A small network was shown many inputs. Here are its activations along a few directions, one row for each input.
Each table varies a few parts of the input and shows all the possible inputs, shuffled.
Descriptions start from the smaller parts, as in this example, which fits no table here: ring(5) and (point or line(9) or (values(3) and line(4))).
Shared parts are said once, and a part with two or three values counts as separate values.

Other details of the inputs vary at random and push rows far along two fixed directions, the same in every table; ignore that.

Rows:
row 1: -276,230,-187,100,408,110,-281,-52,153,-596,628
row 2: -225,391,-51,220,202,110,-171,-287,97,-213,554
row 3: 617,277,-431,32,381,-211,359,52,-44,67,-146
row 4: -136,642,-197,476,-22,344,-222,-40,215,-285,495
row 5: -292,287,-116,198,296,123,-223,-144,162,-389,594
row 6: 572,31,-462,130,124,-289,56,-157,-251,289,-378
row 7: -705,67,943,-111,-540,331,-14,-32,311,262,403
row 8: -272,-49,-222,292,218,-46,-438,-45,67,-524,658
row 9: -75,-274,457,-569,-213,80,348,211,6,277,-539
row 10: 215,-237,222,101,-573,210,375,844,196,106,-189
row 11: 477,89,-583,-235,577,-158,135,-48,-239,-246,-573
row 12: -47,-517,399,-381,-399,-71,202,228,-94,330,-516
row 13: 68,-583,264,-164,-212,-27,366,744,134,-6,-85
row 14: 527,201,-476,-146,371,-161,150,-295,-206,199,-566
row 15: 447,-104,-559,-39,262,-307,-22,-176,-345,72,-514
row 16: -160,236,-13,416,-147,-99,-355,-485,-37,160,422
row 17: -672,-274,851,71,-636,171,-127,99,248,141,534
row 18: -263,434,40,145,77,119,-317,-565,19,88,265
row 19: -306,103,-46,241,-91,-40,-542,-693,-132,105,150
row 20: 117,-472,352,-148,-324,-22,409,591,69,165,-109
row 21: 474,137,-536,-233,477,-170,154,-173,-255,17,-582
row 22: -85,-615,352,-397,-236,1,158,424,-73,-15,-506
Description of these inputs: values(2) and (point or line(10)).
The inputs of row 19 and row 14 match in every part but the values(2) part. If row 13 is changed in the same way as row 19 into row 14, which row does it become? -> row 5
Which other rows does row 18 become when the values(2) part takes its other values? List them by row number. -> row 6

Rows:
row 23: 403,-253,-69,-256,18,39,510,738,67,-85,-399
row 24: -496,-182,483,27,-331,272,-105,306,232,-210,375
row 25: 505,-316,-25,-235,49,-162,587,659,21,96,-299
row 26: -56,319,-495,300,310,-113,-534,-692,-226,-176,116
row 27: 73,514,-312,448,-12,-97,-354,-744,-160,245,125
row 28: 452,-443,-59,-313,-57,-237,372,313,-176,287,-690
row 29: -16,455,-439,372,426,-37,-285,-387,20,-315,536
row 30: 812,286,-923,-64,699,-356,127,-302,-341,-8,-588
row 31: -32,286,-478,496,269,-101,-426,-343,-22,-334,560
row 32: -345,69,551,214,-570,279,-3,191,281,220,403
row 33: -522,-39,539,-105,-217,299,-9,257,286,-190,381
row 34: 412,-296,48,-455,65,-135,484,268,-108,293,-676
row 35: -629,-163,548,-226,-329,266,-212,-86,74,3,5
row 36: -560,-237,631,-204,-321,82,-153,-178,53,174,151
The inputs of row 24 and row 26 match in every part but one. If row 33 is changed in the same way as row 24 into row 26, which row does it become? -> row 30
What do these inputs look like to the network? -> values(2) and (point or ring(6))
